These are the activations of a small neural network, seen along a few directions. Each row is one input.
Each table varies a few parts of the input and shows all the possible inputs, shuffled.
Descriptions start from the smaller parts, as in this example, which fits no table here: ring(8) and (point or line(9) or (values(3) and line(4))).
Shared parts are said once, and a part with two or three values counts as separate values.

Other details of the inputs vary at random and push rows far along three fixed directions, the same in every table; ignore that.
To show where, the next rows are all for the same input, with only those details redrawn:
[26.6 -11.8 -58.5 17.5 5.3 -21.5 -24.6 -3.4 -34.1 -18.9 -56.0 -1.8]
[-28.7 -2.6 60.0 -42.6 -14.9 0.3 3.7 -5.2 -4.4 26.4 49.2 -11.0]
[-62.2 -22.5 44.3 21.8 -32.8 7.2 -1.7 3.0 16.8 -7.8 10.7 -23.7]
[-3.9 -0.8 29.0 35.0 8.9 -11.7 -12.0 -39.3 -7.1 -34.6 -36.4 -22.6]
[-27.0 -32.8 -46.9 4.1 -34.0 -4.1 -15.1 37.9 -12.8 6.9 -12.2 -1.4]
[-27.1 -32.9 -46.8 4.1 -33.9 -4.1 -15.1 38.0 -13.2 6.9 -12.3 -1.3]
[-26.9 -32.9 -46.9 4.1 -34.0 -4.3 -14.9 38.0 -12.7 6.9 -12.1 -1.5]
[31.2 20.2 44.3 -27.3 28.9 -19.6 -6.9 -49.5 -28.4 -2.9 -1.1 -10.8]

Rows:
row 1: [13.9 16.1 14.4 53.8 26.7 6.1 -1.2 -14.3 16.4 -26.4 -33.1 -20.9]
row 2: [-8.4 -20.0 -49.3 14.8 -56.1 -1.6 -17.4 36.0 -5.6 1.5 1.8 3.2]
row 3: [-23.8 -19.5 -60.8 3.7 -33.2 0.2 11.3 30.2 14.2 1.5 -9.9 11.4]
row 4: [8.1 10.8 34.9 -27.0 2.9 3.3 9.2 9.7 3.3 -2.6 53.1 21.8]
row 5: [17.1 5.4 -71.0 14.8 -6.8 -14.8 -22.4 4.7 -15.2 -25.8 -64.7 -2.3]
row 6: [-53.6 3.5 33.2 20.3 -9.9 17.1 0.1 4.4 34.9 -14.3 4.8 2.6]
row 7: [-47.5 -5.1 30.5 26.1 -15.2 24.4 13.3 -0.3 31.1 -15.9 6.6 6.3]
row 8: [-48.1 -20.7 36.9 27.0 -12.0 32.9 -4.6 12.0 42.0 -14.4 15.8 -7.4]
row 9: [-60.2 -8.4 20.2 17.3 -21.5 13.2 5.7 -7.5 33.0 -7.0 20.2 -13.1]
row 10: [-52.6 -18.7 37.3 29.6 -14.0 -12.5 5.1 -0.7 34.4 6.2 15.1 -18.7]
row 11: [-3.8 36.7 36.1 -35.0 13.8 11.5 16.5 -4.1 -4.8 26.6 37.5 4.3]
row 12: [-58.1 -13.8 34.4 50.2 -9.8 22.4 13.4 16.1 13.1 2.0 13.5 -15.7]
row 13: [12.5 9.2 19.4 56.0 2.5 -8.2 -9.4 -53.1 10.5 -37.5 -10.1 -9.7]
row 14: [-30.5 -3.2 17.8 45.7 -21.4 19.7 16.6 30.3 15.6 -24.9 21.9 -6.1]
row 15: [37.1 -14.9 -64.2 18.9 -5.3 -3.7 -17.2 2.0 -12.3 -28.0 -55.4 -8.6]
row 16: [0.2 29.6 9.7 56.7 22.6 -0.5 1.8 -24.4 6.3 -25.4 -43.1 -10.8]
row 17: [32.9 24.9 38.6 -29.7 21.9 -6.3 -8.7 -39.9 -3.2 -10.7 -1.3 -18.9]
row 18: [70.7 37.6 34.2 -0.9 61.8 -14.6 18.1 -48.7 -38.9 -0.3 -21.8 5.5]
row 19: [11.4 1.4 8.9 65.0 17.9 23.1 7.3 -16.2 13.0 -39.1 -38.7 -19.2]
row 20: [25.3 -11.2 -29.3 -61.1 4.2 -6.6 9.4 38.0 -25.3 53.1 28.8 46.4]
row 21: [-57.7 0.6 38.0 11.8 -38.8 5.2 -0.5 3.0 33.4 -4.5 4.3 -24.9]
row 22: [-58.8 -4.8 30.6 25.3 -14.9 24.6 0.2 2.8 32.5 -11.3 11.7 2.5]
row 23: [37.0 -4.1 -58.5 32.6 33.1 -27.2 -24.3 3.4 -18.2 -5.3 -59.3 23.0]
row 24: [16.1 20.8 16.8 53.7 27.1 -0.5 5.0 -45.8 13.3 -55.4 -62.4 7.4]
row 25: [-38.4 -18.7 41.1 17.7 -41.7 18.6 9.4 5.8 38.8 -16.2 3.4 -25.3]
row 26: [-29.2 -8.0 45.7 -43.7 -0.6 -3.5 12.5 -6.3 4.6 40.3 66.6 -0.1]
row 27: [-46.2 -1.1 39.8 12.6 -42.5 10.3 15.6 -1.6 29.5 -15.4 -2.8 -16.7]
row 28: [43.3 24.8 28.0 -34.9 43.2 -10.3 -3.3 -45.6 -0.8 -7.0 7.6 -10.9]
row 29: [-13.3 -24.6 -47.8 10.5 -14.3 10.7 -18.1 52.7 20.8 8.6 -8.1 13.7]
row 30: [-2.9 9.7 13.7 36.4 -5.8 -1.9 0.9 -38.7 6.4 -44.0 -45.8 -20.8]
row 31: [22.0 -13.7 -33.1 -68.6 -3.3 -20.7 16.1 24.5 -21.3 54.7 38.1 26.5]
row 32: [-4.5 -19.3 -48.4 2.4 -45.2 -8.5 -6.5 44.1 -4.8 -14.9 3.8 2.5]
row 33: [25.9 6.5 -74.8 47.1 8.6 8.1 2.6 7.7 -22.8 -21.0 -60.2 11.5]
row 34: [-52.5 -7.3 36.6 50.8 -8.2 8.0 12.0 21.2 21.8 10.2 7.1 -15.6]
row 35: [-21.7 0.6 56.4 -45.7 -17.6 17.0 1.3 -3.0 13.5 18.7 52.7 -18.5]
row 36: [36.5 24.8 41.8 -23.4 27.1 -33.0 -7.1 -42.6 -18.0 3.6 -9.3 -14.4]
row 37: [-12.1 12.0 12.9 31.9 -3.4 0.1 -11.7 -34.8 4.8 -39.4 -39.5 -21.1]
row 38: [57.1 22.3 39.3 -11.7 61.4 -14.4 4.4 -57.6 -27.1 -5.2 -9.9 17.9]
row 39: [-4.3 23.0 3.5 60.6 20.3 12.7 1.4 -28.2 -0.7 -34.2 -40.3 -11.2]
row 40: [-27.0 -32.8 -46.9 4.1 -34.0 -4.1 -15.1 37.9 -12.8 6.9 -12.2 -1.4]
row 41: [33.2 -6.0 -57.9 22.1 24.1 1.4 -26.2 8.4 -0.7 -27.6 -52.2 12.7]
row 42: [-10.8 16.4 45.6 -25.2 16.9 5.7 17.2 5.8 -9.2 35.4 43.2 -0.5]
row 43: [34.7 -3.7 -73.0 39.2 20.1 10.5 -12.7 18.8 -15.0 -19.8 -49.0 -1.1]
row 44: [34.6 3.8 -37.4 -40.3 -10.5 1.7 -11.2 28.6 -22.6 38.0 47.0 45.3]
row 45: [-38.2 -24.1 32.7 30.3 -14.9 33.9 4.5 11.7 41.5 -17.9 10.2 -3.6]
row 46: [30.4 -10.9 -40.4 -70.6 -6.2 -0.4 10.1 27.3 -3.3 39.0 36.7 16.3]
row 47: [10.8 -16.6 -24.0 -60.2 -21.6 -11.2 3.9 28.4 -31.3 39.4 26.0 10.9]
row 48: [-17.2 4.9 53.3 -36.0 15.0 1.4 4.4 -1.3 5.0 29.8 44.0 15.2]
row 49: [-60.2 -14.6 49.6 17.3 -30.5 1.5 1.0 4.2 23.0 -9.0 7.3 -25.8]
row 50: [-17.3 -34.2 -41.5 3.8 -43.6 -9.2 0.7 43.1 -6.7 6.5 -21.7 2.7]
row 51: [-1.1 31.0 47.7 -47.7 18.0 -1.3 4.5 -11.4 8.3 30.2 39.0 18.1]
row 52: [-14.3 -15.3 -52.3 15.4 -13.8 21.0 -2.4 55.7 9.3 7.0 -4.7 -0.2]
row 53: [-6.9 -5.4 40.6 -49.3 -3.5 14.3 18.2 -7.9 19.3 23.4 61.8 -7.7]
row 54: [14.8 1.2 -46.7 -68.6 -8.0 -4.9 13.4 14.1 -15.5 39.6 38.6 22.7]
row 55: [21.8 -4.9 -37.6 -43.3 5.0 5.2 16.5 43.6 -40.5 56.1 34.2 24.9]
row 56: [13.2 -14.3 -46.0 -66.0 -4.0 4.4 -4.3 30.8 -7.5 39.9 43.7 11.2]
row 57: [-9.6 9.3 58.7 -43.6 -13.5 2.5 0.4 -5.7 19.0 22.6 42.7 -21.9]
row 58: [87.5 27.2 -70.8 -12.4 21.0 -7.1 -10.0 5.9 -56.3 21.7 0.8 31.1]
row 59: [33.9 -8.9 -57.2 32.2 35.1 -14.6 -23.1 -6.3 -26.7 -15.4 -55.1 21.7]
row 60: [47.7 25.4 18.1 -19.5 27.1 -23.7 5.3 -40.1 -11.7 -24.5 22.0 1.4]
row 61: [51.6 18.4 33.6 -26.2 49.5 -27.4 12.5 -65.5 -23.9 2.5 5.4 0.9]
row 62: [-29.7 -15.4 -60.5 5.8 -26.2 -9.9 -6.3 33.4 15.5 10.7 -7.9 3.0]
row 63: [39.3 25.0 36.3 -31.2 50.6 -30.8 1.9 -56.3 -16.4 4.7 5.8 -2.3]
row 64: [13.8 6.3 15.0 33.8 24.2 -11.4 -9.8 -37.7 23.5 -32.6 -30.3 -25.9]
row 65: [-3.3 -21.4 -48.6 17.4 -23.3 26.0 11.8 56.7 9.6 9.1 -7.1 6.8]
row 66: [41.3 42.5 21.3 -36.3 45.3 -21.4 0.5 -58.3 -11.2 -6.1 -0.8 -0.7]
row 67: [35.3 22.8 -37.7 -58.2 1.0 6.3 22.8 29.9 -32.7 46.9 23.1 33.2]
row 68: [70.8 27.0 34.1 -15.1 53.3 -0.9 1.2 -48.6 -2.5 -20.2 -19.1 11.7]
Changing only one part turns row 17 into row 28. The same change can be made to row 15. Which row results? -> row 53
Describe the family of inputs behind these rows. -> line(4) and (values(2) or (values(3) and line(5)))
Start at row 49 and move only the line(4) part, one step at a time. The first step leads to row 63. Which rows follow, in order? -> row 48, row 42
Change only the line(5) part in row 9. List by row number the other rows that result. -> row 3, row 54, row 62, row 66
Change only the line(4) part in row 16. List by row number the other rows that result. -> row 21, row 51, row 62
Change only the values(3) part in row 38. List by row number the other rows that result. -> row 7, row 45
Change only the values(2) part in row 58. List by row number the other rows that result. -> row 14

Rows:
row 69: [-26.1 -4.7 35.9 -34.8 -16.3 11.3 8.3 14.2 17.0 24.1 55.9 7.4]
row 70: [20.6 15.3 -8.2 -31.8 13.0 -7.8 1.8 4.4 -20.8 24.2 11.0 10.9]
row 71: [-23.1 -5.1 41.8 -34.0 -15.5 17.7 8.8 15.7 17.7 23.8 52.8 -2.3]
row 72: [23.7 -4.5 -52.0 -18.0 2.5 -2.6 -10.2 18.9 -13.1 8.7 -4.0 14.4]
row 73: [21.7 -8.8 -49.7 2.9 4.7 -4.5 -4.6 15.2 -10.6 -1.2 -25.7 6.6]
row 74: [0.4 -7.1 -22.7 -14.7 -2.0 0.2 -1.2 23.0 -13.1 23.9 13.8 11.8]
row 75: [-16.6 -15.3 -8.3 25.8 -12.4 2.3 0.3 10.2 11.1 -11.2 -4.8 1.3]
row 76: [-12.1 -0.8 38.7 -31.9 -2.6 8.3 9.7 11.0 -1.0 32.3 45.9 1.9]
row 77: [-14.0 -8.7 -3.6 10.7 -1.4 4.1 0.7 13.8 1.6 4.4 -6.5 -1.4]
row 78: [-8.6 7.5 26.7 2.8 -3.5 6.2 12.0 -10.7 7.3 -4.8 7.2 -5.3]
row 79: [11.1 -4.5 -24.5 10.3 3.8 -2.3 -2.0 1.7 -5.0 -5.9 -9.5 2.7]
row 80: [24.0 -3.5 -55.0 -16.1 6.8 -7.2 -3.4 15.7 -16.7 13.5 -9.7 13.9]
row 81: [-14.4 -4.8 -2.6 12.8 -18.0 11.7 -0.3 10.9 10.5 -10.8 1.2 -1.8]
row 82: [10.8 7.7 -2.5 -13.0 -1.3 2.5 -2.8 3.3 0.0 2.7 9.8 2.1]
row 83: [-21.9 -14.4 -5.0 14.4 -10.7 1.7 -0.7 18.1 4.1 7.1 6.2 7.1]
row 84: [35.3 17.6 32.4 -19.9 20.2 -35.7 -15.9 -69.4 -19.1 -19.4 -30.3 -24.4]
row 85: [-13.4 -3.1 0.0 26.1 -9.1 6.1 1.4 6.1 -1.7 -7.7 -9.0 -1.7]
row 86: [60.9 37.0 60.8 -43.7 43.8 -44.5 -12.2 -93.1 -32.7 -21.4 -14.1 -24.3]
row 87: [-21.7 -11.2 1.5 45.2 -4.3 1.3 1.4 -6.3 19.3 -25.2 -24.9 -5.9]
row 88: [3.8 -0.8 -31.7 -15.0 -11.4 5.7 -1.3 19.9 -3.2 7.4 -1.1 9.4]
row 89: [39.5 1.9 -58.5 -42.1 12.1 -12.1 -9.2 16.1 -22.3 20.9 -3.1 26.9]
row 90: [-17.8 -5.6 7.3 49.8 -11.0 7.4 1.6 -4.5 17.2 -29.2 -19.3 -14.9]
row 91: [-14.4 4.7 25.2 0.4 8.7 2.2 5.5 -6.7 3.1 8.2 10.6 -2.4]
row 92: [14.3 7.2 2.0 -1.8 0.9 2.0 5.1 -6.4 -7.6 -3.3 3.5 0.7]
row 93: [-25.5 0.7 27.5 -38.6 -10.0 11.8 8.9 11.0 16.0 27.5 48.1 2.8]
row 94: [-18.7 -13.8 12.3 46.2 -8.7 9.7 2.0 -1.6 19.2 -26.2 -17.9 -15.3]
row 95: [-1.6 1.6 14.7 5.0 6.7 6.2 -1.2 -8.3 13.0 -10.0 -7.7 -6.5]
row 96: [-6.7 1.5 12.0 14.7 11.1 -4.3 0.5 -9.3 1.6 -2.9 -8.1 2.4]
row 97: [15.4 0.1 -51.8 7.0 -0.7 -2.9 -10.9 14.0 -4.2 -7.2 -28.3 6.0]
row 98: [-22.9 -4.2 11.3 51.8 -6.4 5.3 -1.7 -2.1 10.3 -22.7 -21.8 -11.8]
row 99: [0.1 8.3 12.8 13.7 4.5 0.3 5.0 -13.0 6.9 -11.0 -6.5 -7.9]
row 100: [-2.1 9.7 13.3 15.9 6.6 0.0 4.6 -12.0 -4.6 -8.4 -13.5 -2.6]
Describe the family of inputs behind these rows. -> values(2) and (point or (values(3) and line(5)))
Changing only the values(2) part turns row 85 into row 100. The same change can be made to row 79. Which row results? -> row 80
Change only the values(3) part in row 96. List by row number the other rows that result. -> row 87, row 89
Change only the values(2) part in row 86. List by row number the other rows that result. -> row 84
Change only the values(2) part in row 90. List by row number the other rows that result. -> row 99
